Each row below holds a small network's activations on one input, seen along a few directions.
In each table, some parts of the input vary, and every possible input appears once, in random order.
A made-up example of a description, with smaller parts first: ring(8) and (point or ring(11) or (values(2) and line(6))).
Shared parts are said once, and a part with two or three values counts as separate values.
(in the rows, 128 means zero)

Other details of the inputs vary at random and push rows far along two fixed directions, the same in every table; ignore that.

Table:
r1: [140 124 133 135  96  61 135 128 102 131 120 113 174 135 121 122]
r2: [134 127 118 147 137  88 138 127 121 124 121 126 120 118 137 112]
r3: [146 150 131 130 164 156 139 130 124 126 120  98  99 156 168 133]
r4: [119 136 114 124 141 161 135 150 144 114 147  92  87 129 147 102]
r5: [ 97 133 130 146 124 195 121  94 144 151 124 194 125 102 111 143]
r6: [122 119 109 147 147 132 142 149 127  87 156  82  89 113 159 102]
r7: [114 133 142 115 128 132 122 112 140 110 152 152 145 121 122 141]
r8: [120 152 134 136 143 193  97 119 115 169  79 179 136 129 104 156]
r9: [114 121 126 130 131 132 127 117 135 103 159 111 131 128 153 125]
r10: [121 133 130  98  85 138 107 124 140 148 120 167 156 119  79 153]
r11: [135 110 134 131  99  75 123 108 104 126 147 128 177  99 119 125]
r12: [144 114 145 115  93  52 151 128 115 119 120 109 164 143 115 127]
r13: [132 115 137 137 102  36 136 121 102 122 132 115 170 122 135 120]
r14: [152 140 121 129 162 118 140 144 135 123 122  74  75 146 161  97]
r15: [121 129 142 126 122 134 127 107 131 172  91 191 140 124  80 144]
r16: [118 145 121 129 158 185 115 154 147 120 108 109  96 161 155 133]
r17: [134 122 132 104  79  76 130 123 135 113 148 127 175 128 100 129]
r18: [ 87 133 132 160 150 178 110 101 113 155 116 198 140 134 124 171]
r19: [140 121 122 140 119 104 134 127 118 121 143 119 129  93 129 106]
r20: [134 122 101 119 137 146 117 169 117  96 143  66 103 137 150 108]
r21: [150 119 131 111 120  95 142 154 129 112 150  83 102 120 123 100]
r22: [102 121 126 149 117 137 114 113 122 163  93 181 149 124  89 132]
r23: [114 152 124 144 162 186 112 112 122 172  92 183 117 123 105 140]
r24: [140 132 131 128 164 161 139 140 136 105 150 119  76 116 146 118]
r25: [137 146 114 128 164 170 127 151 121 127 142  99  85 114 142 107]
r26: [134 112 149 125 101 124 115  76 115 162 128 177 176  99 109 144]
r27: [114 116 118 136  94 144 111 104 105 147 130 169 179 121  93 148]
r28: [116 137 130 120 142 131 137 141 159 139 114 148 123 135 111 134]
r29: [121 124 111 145 157 112 149 146 154  95 138  89  84 142 172 106]
r30: [110 105 126 143 101 107 118 104 108 125 145 146 173 109 113 138]
r31: [126 145 121 133 140 198 108 104 108 162 125 178 151 114 107 160]
r32: [151 141 124 125 156 170 128 139 133 140 143  98  75 122 148 108]
r33: [127 154 136 119 178 208 118 143 134 136  96 138  84 152 132 158]
r34: [139 115 145 127 101  57 138 100 112 137 121 129 161 126 140 124]
r35: [107 151 136 122 186 163 138 140 149 106 141 135 100 151 168 148]
r36: [137 119 132 119 112  75 150 152 151  80 163  90 115 114 138  97]
r37: [115 123 108 160 166 129 139 145 132 101 132 106  84 136 159 116]
r38: [136 124 128 131 156 114 147 131 137 117 122 133  97 131 140 121]
r39: [152 107 133  99  77  80 124 136 119 129 128 106 150 118  92 129]
r40: [123 102 118 129  79  77 130 135 113 128 136 111 154 106 100  97]
r41: [123 142 108 113 145 200 112 150 141 118 135 105  93 142 148 129]
r42: [124 138 111 124 147 176 127 136 136 104 155  98 110 149 157 128]
r43: [161 127 124 111 121 142 118 139 125 136 130  88 112 124 135 124]
r44: [134 115 135 105  71  53 140 145 143 118 148 109 151 112  94 103]
r45: [121 142 134 110 127 140 122 149 152 132 104 138 133 146 115 149]
r46: [125 141 130 145 148 172 121  83 132 178  94 208 115 116 121 146]
r47: [140 133 116 117 123 157 106 137 111 144 121 125 134 113 114 133]
r48: [108 110 138 136  98  69 134 112 129 126 132 135 166 137 136 132]
r49: [164 112 129 130 115  79 145 132 129 110 154  80 108 107 154  87]
r50: [113 135 143 118 100 112 131 113 139 148 111 180 180 140  94 160]
r51: [113 129 125 150 131 142 121 132 112 131 120 140 143 153 130 142]
r52: [148 111 138 109  88  86 133 115 115 125 139 125 166 123  97 134]
r53: [125 112 154 119 103 118 119  86 115 143 131 184 174 104  92 150]
r54: [138 139 134 126 133 200 113  89 120 172 119 176 142 119 112 162]
r55: [124 105 126 130  87  48 140 134 143 126 117 103 151 134 115  96]
r56: [117 127 126 139 128 151 105 146 118 132  99 133 133 147 122 132]
r57: [125 140 139 122 180 142 144 134 124 105 134 117  95 148 168 138]
r58: [146 152 130 125 166 180 118 139 131 136  99 101  84 151 155 136]
r59: [132 120 123 130 113  73 146 150 134  95 140  68 137 163 159 110]
r60: [128 131 120 127 167 108 156 160 164  90 142 100  88 139 163 114]
Each input here is: values(2) and ring(5) and ring(6).
Question: Changing only the values(2) part turns r16 into r41. The same change can be made to r46. Which row results?
Answer: r49
Question: Which other rows does r22 become when the ring(6) part takes its other values? List them by row number.
Answer: r14, r15, r23, r28, r55
Question: Start at r33 and move only the ring(6) part, one step at a time. The first step leads to r58. Which rows follow, in order?
Answer: r8, r56, r16, r45
Question: Which other rows does r5 become when the ring(5) part takes its other values? List them by row number.
Answer: r4, r9, r41, r42
Question: Which other rows does r32 become when the values(2) part takes its other values? List them by row number.
Answer: r14

Table:
r61: [106 120 127 135  90 161  97  92 123 172 118 215 171  73  62 135]
r62: [127 138 107 145 182 192 124 142 146 124 123 121  57 124 154 113]
r63: [112  92 126 137  92  18 155 144 119  80 154  90 151 128 141  96]
r64: [125 142 135 139 161 146 137  91 123 161 105 182 126 125 127 141]
r65: [162 114 123  96  71  50 146 162 134  92 154  63 148 120 101  99]
r66: [131 127 119 135 133 107 125 148 114  98 126  93 145 155 160 134]
r67: [130 109 135 105  92  16 142 153 144  81 146  83 158 152 132 116]
r68: [111 147 147 120 142 152 126 127 155 164  88 178 128 141 108 153]
r69: [140 111 124 116  76 112 107 121  95 159 123 129 178 114  79 132]
r70: [155 128 127 118 126 112 130 131 117 113 166  91 115  97 145 113]
r71: [125 125 151 114  88 150 117 103 142 185  78 211 160 114  58 159]
r72: [113 114 118 141 117 114 137 137 136 100 162  95 121 120 146 108]
r73: [149 147 124 129 188 188 131 124 129 128 130 121  60 125 171 125]
r74: [129 117 142 137 153  93 149 121 118  91 155 108 131 135 159 127]
r75: [123 147 109 128 173 215 115 143 125 118 135  96 100 155 169 144]
r76: [110 151 109 162 197 181 142 145 146 128 122 127  63 143 161 125]
r77: [115 122 152 135  96 154 114  65 120 172 132 220 182 100  96 159]
r78: [128 131 124 102 114 112 135 143 153  97 150  89 126 145 134 123]
r79: [141 111 138 125  79  95 111 115 102 166  92 137 161 128  88 127]
r80: [129 168 124 143 191 191 120 151 122 131 101 110  80 166 169 132]
Question: Describe the family of inputs behind these rows.
Answer: values(4) and ring(5)
Question: Changing only the ring(5) part turns r67 into r65. The same change can be made to r63. Which row results?
Answer: r61
Question: Which other rows does r80 become when the ring(5) part takes its other values? List them by row number.
Answer: r66, r69, r75, r79

Table:
r81: [130 131 123 139 147 154 127 123 117 124 140 119 111 122 147 125]
r82: [120 136 128 119 118 154 114 126 130 144 116 149 142 133 108 140]
r83: [135 141 123 129 154 170 119 140 123 136 115 116 104 136 134 129]
r84: [128 126 128 142 145 110 137 128 119 122 128 118 122 137 149 122]
r85: [112 139 128 136 159 152 136 132 143 117 133 138 107 137 144 135]
r86: [121 134 125 129 156 165 126 136 133 105 151 113 107 131 155 132]
r87: [121 131 134 126 107 160 107 102 116 162 117 178 161 115  94 155]
r88: [127 141 127 130 155 155 126 133 129 124 119 124 113 150 149 142]
r89: [141 121 125 118 107  94 135 146 135 122 127  97 126 125 122 106]
r90: [131 140 129 134 154 151 128 128 124 135 113 129 113 141 141 133]
r91: [135 107 132 135  99  40 143 126 124 120 128 113 151 122 126 106]
r92: [109 127 136 135 123 131 125 110 131 138 120 170 156 130 117 149]
r93: [136 131 122 115 139 133 128 150 129 101 150  84 111 135 145 121]
r94: [122 144 127 130 166 161 133 137 144 127 120 130  90 138 144 130]
r95: [127 127 132 120 116 145 122 116 131 150 124 156 133 111 100 134]
r96: [136 122 123 114 115 104 133 154 136 110 135  89 121 137 126 112]
r97: [122 133 123 132 152 162 128 126 135 123 142 134 100 117 137 125]
r98: [138 130 124 126 124 134 124 134 129 139 115 124 120 126 121 123]
r99: [121 132 122 131 146 159 130 129 135 112 146 130 109 122 139 129]
r100: [134 122 122 129 130 107 136 139 122 100 155  81 123 133 158 112]
r101: [111 126 141 124 105 131 117 105 126 156 102 189 170 132  94 157]
r102: [148 120 121 123 121 100 134 139 125 115 142  89 116 119 140 104]
r103: [129 114 129 132 109  61 140 128 120 110 134 104 153 135 139 118]
r104: [138 134 122 129 139 160 120 125 116 135 130 126 118 121 131 130]
r105: [134 114 132 120  76  84 119 125 116 142 114 131 174 127  96 131]
r106: [117 131 135 122 108 164 114 105 132 160 122 186 152 112  89 150]
r107: [117 119 142 124  85  99 126 106 132 153 107 181 173 122  86 145]
r108: [142 125 132 128 129  92 136 138 131 121 122 102 118 134 140 115]
r109: [126 136 122 137 159 173 125 126 124 127 138 134  95 117 145 129]
r110: [132 107 132 131  95  32 149 131 131 111 136 106 150 122 126 100]
Question: Describe the family of inputs behind these rows.
Answer: ring(5) and ring(6)
Question: Changing only the ring(6) part turns r99 into r100. The same change can be made to r106. Which row results?
Answer: r87
Question: Which other rows does r110 become when the ring(6) part takes its other values? List them by row number.
Answer: r84, r85, r91, r92, r103
Question: Which other rows does r104 become when the ring(5) part takes its other values? List them by row number.
Answer: r81, r83, r84, r90
Question: Which other rows does r90 become when the ring(6) part takes its other values? List them by row number.
Answer: r88, r94, r101, r107, r108
